A small network was shown many inputs. Here are its activations along a few directions, one row for each input.
In each table, some parts of the input vary, and every possible input appears once, in random order.
A made-up example of a description, with smaller parts first: ring(8) and (point or line(11) or (values(3) and line(6))).
Shared parts are said once, and a part with two or three values counts as separate values.

Other details of the inputs shift rows strongly along two fixed directions, in all tables alike. That doesn't count.
To show where, the next rows are all for the same input, with only those details redrawn:
[ 35   5  29 -54   8  23   4  19   2  44  48  31  28 -32]
[ 54  33  11  -2 -18  16 -10  44  23 -10  23   6 -34   7]
[-21  -6   7 -22   0  19  22 -17  -6  27  14  11  29 -28]
[-76 -17 -12   5  -8  16  38 -53 -14  13 -18  -9  32 -25]
[ 34   4  28 -54   8  23   5  18   3  44  47  30  28 -32]
[ 16  28  -3  21 -24  14   3  19  18 -21  -1  -9 -34  10]
[-51 -11  -2  -6  -4  18  30 -35 -10  18  -3  -1  29 -25]
[-21  -6   7 -22   0  19  22 -18  -5  26  14  10  28 -27]

Rows:
x1: [  7 -19  20 -28  10   9  12  15 -22  27  13  34   7 -21]
x2: [-54  -1 -33  59 -18 -10   2 -17   3 -37 -40 -49   0  28]
x3: [-75 -17 -12   4  -7  16  38 -52 -13  13 -17  -8  31 -24]
x4: [  8 -26  13 -42  14  -4  -6 -29   5  29  20  20  40 -16]
x5: [ 62  15  12  -2 -10 -12 -54  26  24 -10  14  -3 -19  16]
x6: [ 47  42  16  -5 -11  -2 -34  33  28 -22  31   4 -20  21]
x7: [ 15  36  -3   9   6 -18 -18   7   3 -41 -11  -3 -39   8]
x8: [ 41 -33  22 -37  26  10  -8  27  13  52  43  23  15 -15]
x9: [ 57  34  -2 -14   9 -14 -42  41   6 -20   0   8 -27  13]
x10: [ 23 -10  -4  23   0 -15 -10  23  18 -11 -26 -13 -31  29]
x11: [-16   7 -14  37 -23 -20 -16 -32  16 -47 -20 -30 -31  20]
x12: [ -2 -38  14 -22  19   0  11   2  -5  39   3  11   8  -5]
x13: [-52 -16 -22   3  11  -9  19 -26 -30  14 -14  -9  55  -7]
x14: [-14   6  -2 -27  22   2 -11 -12 -22  28  13  15  51 -10]
x15: [  8  18   3  19 -14  -2   5  15  -6 -32 -16   4 -46   3]
x16: [ 24  26  -4  13 -13   4 -16  14  23 -30   2  -3 -13  33]
x17: [  1  10 -10  37 -14  23   7  20  12 -17  -7 -15 -32  15]
x18: [-62 -35 -14  14  12  19  30 -30 -14  14 -13 -14  39  -7]
x19: [ 65  -5   7  11   4  -5 -29  46  34  -1  11  -3 -25  21]
x20: [ 36 -24  29 -44  19   9   3  25  -3  52  37  27  -5 -13]
x21: [ -6  -4 -13  33 -11 -27 -13   1   7 -22 -40 -30 -26  22]
x22: [-36 -15 -23  43 -11  -6  18   0 -12 -35 -47 -12 -27  23]
x23: [-29  -9   4 -26  11   6 -15 -24 -10  27  13   2  59  -8]
x24: [ 40  15   3   3  -3 -20 -39  10   8 -20 -15 -14 -30  19]
x25: [-66 -30  -6  -5   6 -17  27 -62 -24   8 -14 -16  19 -23]
x26: [ 69  15  15 -14   1 -13 -26  23  20 -18   4   7 -36  21]
x27: [  9 -10 -11  33 -12   9  -3  16  21  -7   0 -14 -51  17]
x28: [-56  28 -25  58 -22  -8  17 -25  -8 -42 -37 -25 -23  12]
x29: [  8 -13  -5 -13  20   4   9  13 -18  22  10  14  44  -2]
x30: [-59 -43 -12  11   5 -19   4 -50  -8  20 -22 -21  46 -20]
x31: [-40  22 -31  50 -13  -4  10 -26  -6 -46 -42 -14 -12  32]
x32: [-10 -25  -1 -11  22  11   8  -1  -3  23  10  -3  49  -4]
x33: [  1 -25   8 -35   4   6   9 -15   1  37  33  14  12 -28]
x34: [ 59  21  -4  -7   1 -22 -28  57   6 -17   0   6 -24  17]
x35: [ -6  -1  15 -39  19 -10   8  -8 -20  16  16  23  19 -33]
x36: [ 47  39  14  -2 -17   0 -23  41  27 -14  31   1 -26  11]
x37: [-59 -35  -3  -5   3  -3  34 -53 -24  15 -15  -9   6 -19]
x38: [-31   7 -15  39 -11 -25  -3 -42  -1 -53 -40 -38 -37  18]
x39: [ 16   0 -17  22   0 -14  -5  30   2 -28 -29  -2 -23  26]
x40: [ 56  -5  22 -41  22  19   2  47 -16  37  44  37  31 -11]
x41: [ 18  21  -9   9   2 -13 -10   6   3 -38 -24   5 -29  19]
x42: [-52  34 -25  55 -13 -10   4 -29  -3 -49 -36 -22 -22  23]
x43: [ 27  37   5  23 -20  11   5  27  -1 -21  -3   7 -33   5]
x44: [ 20  -2  19 -21   8  23  15  21 -22  35  25  33  24 -23]
x45: [-10 -23  12 -35   6  -8  -2 -27  -2  30  33   7  27 -31]
Q: Describe the family of inputs behind these rows.
A: ring(5) and ring(9)
Q: The inputs of x14 and x9 match in every part but the ring(5) part. If x28 is changed in the same way as x14 into x9, which row does it become?
A: x35
Q: The inputs of x18 and x40 match in every part but the ring(5) part. If x32 is changed in the same way as x18 into x40, which row does it become?
A: x29
Q: A walk changes only the ring(9) part. It starts at x10 and steps to x21. List the rest of the walk in order.
A: x24, x26, x38, x25, x37, x20, x12
Q: Which other rows does x43 become when the ring(5) part takes its other values? List them by row number.
A: x3, x15, x33, x37
Q: Which other rows does x33 become when the ring(9) part takes its other values? List them by row number.
A: x4, x5, x8, x11, x19, x27, x30, x45

Rows:
x46: [ 24  -2  18 -37   6  23   9  28  -4  34  45  29  26 -20]
x47: [ 35  49  12  -6  -5  19  -5  43  -2   1  30  20 -12  -3]
x48: [-50 -39 -14   1  12 -23   5 -35 -17  15 -35 -11  25  -9]
x49: [ 44   0  26 -49  18 -20 -31   4   2  17  38  18   6 -13]
x50: [-55 -44  -9  -7  19 -17  12 -49 -29  26 -25  -7  57 -21]
x51: [-16 -11   2  -3  -8  20  22 -14   3  13   3   8   4 -17]
x52: [-50 -19 -11  21   0  17  37 -18 -15   3 -16  -7  11  -5]
x53: [ 63  -1  26 -38  12  22   3  51   9  35  39  36 -12  -7]
x54: [-15  14  -4  20 -27   6  19 -15   2 -24 -10 -11 -37  -5]
x55: [-7  2 10  1 -6 22 15  4  4 17 17  7  9 -8]
x56: [ -6   5 -17  29  -7 -13 -19 -12  10 -23 -22 -30 -12  25]
x57: [ 44  25 -16  32 -11 -23 -30  38  27 -53 -16 -25 -44  43]
x58: [  4  37 -26  47 -17 -21 -24   1  10 -70 -47 -19 -37  46]
x59: [-15 -16   1  -9  13 -13 -15 -27   1  10   0  -9  16  -6]
Q: Describe the family of inputs behind these rows.
A: values(2) and (point or line(6))
Q: The inputs of x52 and x50 match in every part but the values(2) part. If x53 is changed in the same way as x52 into x50, which row does it become?
A: x48
